W =
[[-1.0  0.8 -1.5 -1.0 -1.9  0.1  1.5]
 [-1.0  0.7 -1.4 -1.0 -1.9  0.1  1.5]
 [-1.1  1.0 -1.7 -1.2 -2.1  0.2  1.9]
 [-1.1  1.1 -1.8 -1.2 -2.2  0.2  2.0]
 [-1.1  1.0 -1.7 -1.1 -2.1  0.2  1.8]
 [-1.1  0.9 -1.7 -1.1 -2.1  0.2  1.7]
 [-1.1  0.9 -1.6 -1.1 -2.0  0.2  1.7]
 [-1.0  0.8 -1.5 -1.0 -2.0  0.2  1.6]
 [-1.1  0.9 -1.6 -1.1 -2.0  0.2  1.6]
 [-1.0  0.8 -1.5 -1.0 -1.9  0.1  1.5]
 [-1.1  1.1 -1.8 -1.2 -2.1  0.2  1.9]]
Indices start at 1.
Find the entry in the bottom-left corner.
A: -1.1
Find the entry just left of the centre entry.
A: -1.7
The top-right entry: 1.5
Find the entry directly below the largest entry.
A: 1.8
The entry in row 3 and column 2 -> 1.0
The entry at row 3, column 1 is -1.1
The bottom-right entry is 1.9
The entry at the centre -> -1.1
Find the entry at row 1, column 2.
A: 0.8
The entry in row 1 and column 1 -> -1.0
The bottom entry of the column that holds the smallest entry -> -2.1
The entry just left of the largest entry -> 0.2
The entry directly above the centre entry -> -1.1
Find the entry directly above the largest entry.
A: 1.9
Find the largest entry.
A: 2.0
Find the entry at row 2, column 1.
A: -1.0
Find the entry at row 1, column 3.
A: -1.5
Find the entry just right of the centre entry.
A: -2.1
The entry at row 2, column 3 is -1.4

x =
array([[-0.05, -0.01, -0.08, -0.12, -0.02, -0.10, -0.15, -0.19, -0.07,
         0.05],
       [-0.07, -0.05, -0.08, -0.14, -0.02, -0.10, -0.08, -0.15, -0.02,
         0.10],
       [-0.05, -0.01, -0.07, -0.15,  0.01, -0.10, -0.11, -0.20, -0.02,
         0.15],
       [-0.06, -0.03, -0.07, -0.16,  0.02, -0.11, -0.08, -0.18,  0.00,
         0.18],
       [-0.15, -0.18, -0.12, -0.08, -0.18, -0.10, -0.05,  0.00, -0.13,
        -0.26],
       [-0.04,  0.01, -0.07, -0.15,  0.02, -0.10, -0.12, -0.22, -0.02,
         0.17],
       [-0.11, -0.10, -0.08, -0.16, -0.04, -0.11,  0.00, -0.09,  0.01,
         0.09],
       [-0.06, -0.03, -0.08, -0.12, -0.02, -0.10, -0.13, -0.18, -0.06,
         0.06],
       [-0.06, -0.03, -0.08, -0.11, -0.04, -0.10, -0.14, -0.18, -0.08,
         0.02],
       [-0.14, -0.16, -0.11, -0.10, -0.14, -0.10, -0.04, -0.03, -0.10,
        -0.17]])
The entry just left of 0.09?
A: 0.01
The largest entry?
A: 0.18

 0.14   0.00  -0.05  -0.05   0.17  -0.15   0.14  -0.08  -0.03   0.05  -0.06   0.17
Give the entry just right of the smallest entry.
0.14
The entry just left of -0.15 -> 0.17
The entry just right of -0.08: -0.03

grid =
[[-12.1 -34.3 -26.8 -63.1   5.2 -45.7  -0.9  13.0  -2.1  -5.5]
 [-14.5  21.5  46.6  38.5   1.5  50.9  -5.7 -27.5 -25.4   3.0]]
Indices start at 1.
Find the top-left entry.
-12.1
The entry directly above 50.9 is -45.7
Find the entry just right of 38.5.
1.5
The entry directly above 46.6 -> -26.8
Find the entry directly above 38.5.
-63.1
Find the entry directly above 1.5.
5.2
Find the entry in row 2 and column 2.
21.5
Find the entry at row 1, column 2.
-34.3
The entry directly below -5.5: 3.0
The entry in the top-right corner: -5.5
Find the entry in the bottom-left corner.
-14.5
Find the largest entry.
50.9

M =
[  99.709  209.815  -37.807   21.501 -123.444   21.371  183.628   53.747
   48.032  106.204  -30.240]
The entry at the centre -> 21.371
What is the entry just right of the largest entry?
A: -37.807
What is the entry just left of 106.204?
A: 48.032
The entry just left of the largest entry: 99.709

X = [-40.8  50.4 -19.8 -79.5  24.0 -15.7  65.7]
Report the first entry.
A: -40.8
Report the first entry from the right.
A: 65.7
Report the 2nd entry.
A: 50.4
The entry just right of -79.5 -> 24.0
The second entry from the right is -15.7

Questions about the grid below.
1) The entry just left of the largest entry?
2) The entry just left of 0.09?
3) The entry just right of 0.14?
array([[-0.17, -0.16, -0.16,  0.17, -0.12,  0.17,  0.14,  0.09, -0.09,
        -0.07,  0.17,  0.20,  0.16, -0.13,  0.15,  0.16],
       [ 0.17,  0.15,  0.17, -0.08,  0.15, -0.09, -0.12, -0.05, -0.07,
        -0.13, -0.11, -0.08, -0.08,  0.16, -0.03, -0.10]])
1) 0.17
2) 0.14
3) 0.09

a = [620 904 675 341 359 867 209 723 164]
Report the entry just right of 209.
723
Report the smallest entry.
164

Read these off the row that follows.
1) The entry just left of the smallest entry?
2) The entry just right of 24.7?
3) The entry just right of the largest entry?
[ 24.7  -1.5  -1.4 -61.4  29.5 -59.6  12.5 -30.5]
1) -1.4
2) -1.5
3) -59.6
